[151 130 106 125 129 123]
The first entry from the left is 151
The first entry from the right -> 123
The second largest entry? 130

Questions about the grid below. Rows and columns are numbered from 0.
1) The entry in the top-left corner?
2) The entry at row 1, column 0?
3) The entry in row 1 and column 2?
4) The entry in the bottom-left corner?
5) The entry in the top-right corner?
6) The entry at row 0, column 2?
7) The entry at the centre?
8) The entry in the bottom-right corner?
[[109 135 151 146 155 136 121 121 119 151 137]
 [122 143 152 134 128 128 152 127 121 131 120]
 [120 127 119 117 132 137 128 111 120 116 154]
 [136 128 117 125 103 127 125 129 117 119 142]
 [132 133 120 131 138 132 139 128 131 137 132]
 [132 129 121 108 128 130 136 132 124 115 133]
 [140 129 119 135 147 131 141 120 128 136 137]
 [118 134 132 133 139 127 124 134 142 128 124]
 [154 134 105 139 122 132 102 123 138 127 124]
 [131 126 128 110 121 128 124 134 121 118 117]
 [132 111 124 121 108 128 152 129 114 117 118]]
1) 109
2) 122
3) 152
4) 132
5) 137
6) 151
7) 130
8) 118

((113, 133, 153, 138, 155, 121, 126, 146), (122, 129, 135, 131, 136, 125, 127, 133), (134, 127, 120, 125, 119, 131, 129, 122), (106, 130, 154, 137, 158, 116, 123, 147), (129, 128, 127, 127, 127, 128, 128, 127))
Give the entry just right of 138.
155
The entry just right of 134 -> 127
The minimum -> 106
The entry just right of the smallest entry is 130
Give the entry just right of the largest entry.
116
Give the entry just left of 138.
153

[125 124 137 122 156 125 119 111 135 149 121]
Which number is the second entry?
Answer: 124
Which number is the second largest entry?
Answer: 149
Which number is the first entry from the left?
Answer: 125
The last entry -> 121

A =
[[136, 113, 107, 126, 129, 140, 130, 138, 138, 138, 121, 126, 123, 132],
 [128, 115, 129, 131, 114, 142, 129, 125, 145, 117, 130, 123, 126, 114],
 [122, 136, 148, 126, 138, 121, 127, 114, 117, 142, 126, 134, 135, 132],
 [125, 130, 110, 122, 118, 117, 129, 138, 144, 114, 123, 131, 136, 130],
 [137, 115, 145, 125, 124, 137, 122, 127, 129, 112, 142, 125, 118, 119],
 [119, 137, 132, 142, 114, 142, 130, 120, 130, 120, 128, 119, 123, 115]]
The entry directly above 112 -> 114
What is the fifth entry in reading order?
Answer: 129
What is the smallest entry in the first column?
Answer: 119
The 1st entry on the diagonal from the top-right corner -> 132
What is the fourth-last entry, reading row by row?
Answer: 128
The entry in the bottom-right corner: 115
The second entry on the main diagonal is 115
The top-left entry is 136
What is the entry directly below the smallest entry?
Answer: 129
What is the bottom entry of the column that holds the smallest entry?
Answer: 132
What is the entry directly below the largest entry?
Answer: 110
The entry just right of the smallest entry: 126
What is the smallest entry in the first row?
Answer: 107
What is the second entry on the diagonal from the top-right corner?
Answer: 126
What is the last entry in the row that holds the largest entry?
Answer: 132
The 3rd entry on the diagonal from the top-right corner is 134
The smallest entry in the last row: 114
What is the smallest entry in the last column?
Answer: 114
What is the 5th entry from the end, reading row by row?
Answer: 120
The second entry, reading row by row is 113
The third smallest entry is 112
The 3rd entry on the main diagonal is 148
What is the 3rd entry from the end, reading row by row?
Answer: 119
The 2nd entry from the end, reading row by row -> 123
The first entry in the row that holds the largest entry: 122

((128, 128, 129, 127, 128, 129, 128), (129, 127, 125, 130, 127, 127, 128), (138, 125, 103, 148, 122, 114, 126), (129, 128, 126, 129, 128, 128, 128), (124, 130, 139, 119, 131, 133, 129), (128, 128, 130, 126, 128, 130, 128), (129, 128, 125, 130, 127, 127, 128))
The second entry in reading order: 128
Give the entry just left of the largest entry.
103
The entry just right of the centre entry: 128
The entry just right of the largest entry -> 122
The first entry in reading order: 128
The entry just right of the smallest entry is 148
Give the 2nd smallest entry.
114
The entry just left of the smallest entry: 125
Give the 2nd largest entry.
139

Questions about the array below.
1) Find the top entry of the column that holds the smallest entry.
2) Find the first entry, reading row by row.
3) Find the entry directly below 119.
4) Find the entry just left of the largest entry.
5) Find the entry in the bottom-left corner.
6) Find the entry just right of 146.
7) Find the second entry on the main diagonal.
[[116, 108, 117, 124, 120, 120, 109, 124, 121, 121],
 [137, 132, 109, 140, 134, 109, 132, 141, 142, 142],
 [140, 126, 112, 139, 126, 115, 133, 142, 141, 141],
 [145, 150, 124, 145, 145, 121, 147, 144, 147, 144],
 [143, 143, 119, 143, 139, 115, 142, 143, 145, 143],
 [117, 128, 145, 136, 142, 145, 126, 137, 141, 139],
 [121, 130, 145, 138, 143, 144, 127, 138, 140, 141],
 [123, 130, 147, 138, 143, 146, 132, 137, 138, 140]]
1) 108
2) 116
3) 145
4) 145
5) 123
6) 132
7) 132
